A small network was trained on made-up records. Each row is its average activation on records with the value named, seen along a few directions.
Related values have similar rows: they may be neighbours, one step apart, or belong to one group.
In the rows, zero is written as 500.
Strong random noise was added to every row along 17 fixed directions; ignore it. To show where, here is one row again and again, with new noise each time:
[541 529 425 370 495 490 561 612 535 585 495 609 520 469 414 393 514 532
 488 541 519 841 476 426 609 604 611 589]
[248 432 687 573 518 593 402 366 475 542 749 298 508 471 381 496 485 474
 667 640 275 638 394 484 326 721 154 556]
[639 756 409 522 280 549 632 424 704 298 504 305 317 538 482 319 664 500
 492 508 491 349 610 395 692 739 530 329]
[469 539 273 567 444 468 689 341 469 464 393 400 535 433 557 576 451 382
 412 393 545 388 575 545 456 272 625 470]
[569 356 507 382 471 647 709 274 571 425 561 560 468 313 413 652 536 382
 503 543 630 529 555 706 509 350 570 555]
[535 531 615 451 528 482 214 604 626 643 456 453 604 575 511 381 305 379
 518 562 712 559 318 516 411 557 548 596]
[316 721 416 662 520 659 521 500 486 537 332 358 556 562 277 442 444 415
 373 380 492 483 590 589 526 583 699 519]
[484 625 422 434 444 480 474 476 676 502 465 421 531 543 479 443 478 481
 424 498 674 327 464 493 527 483 523 530]
[610 431 302 515 688 423 604 595 411 575 405 615 577 449 500 445 533 649
 537 472 484 719 489 406 570 339 682 619]
[542 720 632 606 435 427 399 492 448 382 580 571 520 560 605 424 271 398
 479 411 697  54 517 526 451 491 435 457]
[559 708 493 454 769 347 207 742 326 332 510 587 517 698 510 651 349 319
 320 574 628 566 536 178 335 445 496 483]
[564 416 613 438 448 634 612 492 766 744 581 349 518 566 602 410 517 568
 672 561 485 574 415 442 500 713 319 570]
[639 367 516 434 457 537 413 558 532 479 463 572 579 675 411 462 438 453
 487 459 497 556 363 633 465 337 529 547]
[590 533 392 503 474 635 738 249 556 572 582 373 550 489 467 366 453 502
 526 530 279 481 524 443 413 676 189 489]
[470 474 578 465 648 620 393 744 335 430 394 611 536 796 468 573 340 308
 484 178 512 302 597 483 597 280 525 367]
[390 613 405 354 591 353 350 526 362 406 461 566 536 306 508 312 459 551
 415 517 531 460 558 448 610 606 456 429]
[371 481 592 362 333 400 582 622 570 516 634 532 411 407 598 384 580 590
 666 474 612 533 493 436 757 558 544 508]
[275 511 473 541 494 463 428 653 582 397 478 280 543 649 577 317 585 668
 566 385 407 502 473 471 625 474 513 357]
[455 770 475 687 488 567 581 529 701 627 547 642 599 535 533 416 373 595
 491 354 640 404 489 547 503 661 521 552]


Values of M:
m7: [505 608 333 629 416 415 741 508 669 450 708 787 517 547 653 595 322 374
 553 266 634 746 474 336 474 238 621 404]
m2: [451 405 432 506 603 484 458 336 434 253 636 254 525 538 457 267 555 580
 598 621 265 644 441 423 481 355 404 358]
m3: [437 482 449 549 388 380 347 467 224 463 414 716 535 460 337 422 434 487
 437 398 329 449 428 709 512 378 539 479]
m6: [414 353 564 262 648 523 351 658 572 560 421 507 583 514 351 454 632 662
 477 628 526 720 397 530 541 495 543 620]
m10: [452 563 350 376 477 671 533 340 676 475 528 493 517 537 263 457 468 374
 395 466 521 540 494 521 569 405 488 437]
m4: [457 652 262 452 415 355 579 388 710 440 641 589 534 449 519 470 561 627
 365 494 519 398 470 417 477 518 332 425]
m1: [653 308 547 537 268 482 484 482 570 678 307 440 538 589 512 481 616 707
 408 600 361 387 359 742 404 569 478 576]
m5: [614 451 612 551 630 572 429 535 320 601 304 386 632 517 730 180 168 386
 520 417 378 586 566 490 452 638 465 282]
m8: [416 551 451 489 538 470 668 343 406 657 575 438 370 217 360 374 577 514
 662 606 489 573 559 289 696 579 537 581]
m9: [695 568 635 366 354 565 740 639 436 538 531 492 509 785 511 562 380 332
 326 622 515 743 587 399 378 587 564 596]
Each value of M is a pair of two hidden parts, and every pair occurs once (2 first parts, 5 second parts).
m10 and m4 share the first part; m10 and m8 share the second. Which value has the first part of m8 and the second part of m4?
Answer: m1
m3 and m6 share the first part; m3 and m2 share the second. Which value has the first part of m2 and the second part of m6?
Answer: m9

Values of B:
b1: [507 623 306 563 351 358 322 534 786 619 406 545 277 401 424 682 788 483
 583 492 609 466 354 330 575 601 613 544]
b7: [370 510 701 425 903 546  91 645 389 575 471 678 589 298 324 343 486 714
 455 652 520 572 523 582 558 925 379 569]
b2: [424 630  86 546 612 494 457 449 759 536 462 442 572 638 290 666 592 449
 365 553 478 971 351 352 355 356 647 585]
b8: [490 771 676 801 546 482 183 867 403 494 550 640 483 845 296 415 495 634
 533 427 502 387 391 426 548 627 644 607]
b3: [591 700 293 861 366 430 599 381 505 495 608 654 333 467 388 590 476 314
 699 296 437 508 408 288 530 447 539 437]
b9: [301 543 373 484 568 662 893 511 436 726 407 448 605 560 539 443 298 390
 473 241 487 626 690 374 637 351 611 466]
b5: [707 500 518 391 534 570 955 456 767 452 788 396 397 511 803 675 579 501
 564 661 618 755 667 166 471 461 434 426]
b4: [127 492 673 369 758 727 683 551 403 617 389 287 616 443 505 421 466 595
 519 369 555 199 777 587 667 564 466 541]
b10: [254 465 651 436 384 439 466 843 244 422 581 366 225 728 292 630 889 666
 634 513 232 326 602 229 799 673 362 605]
b6: [385 358 486 300 552 413 377 528 329 413 404 473 469 182 556 204 505 499
 587 511 445 748 556 503 737 568 641 335]
Each value of B is a pair of two hidden parts, and every pair occurs once (2 first parts, 5 second parts).
b8 and b5 share the first part; b8 and b2 share the second. Which value has the first part of b2 and the second part of b5?
Answer: b9
b6 and b4 share the first part; b6 and b7 share the second. Which value has the first part of b7 and the second part of b4?
Answer: b10
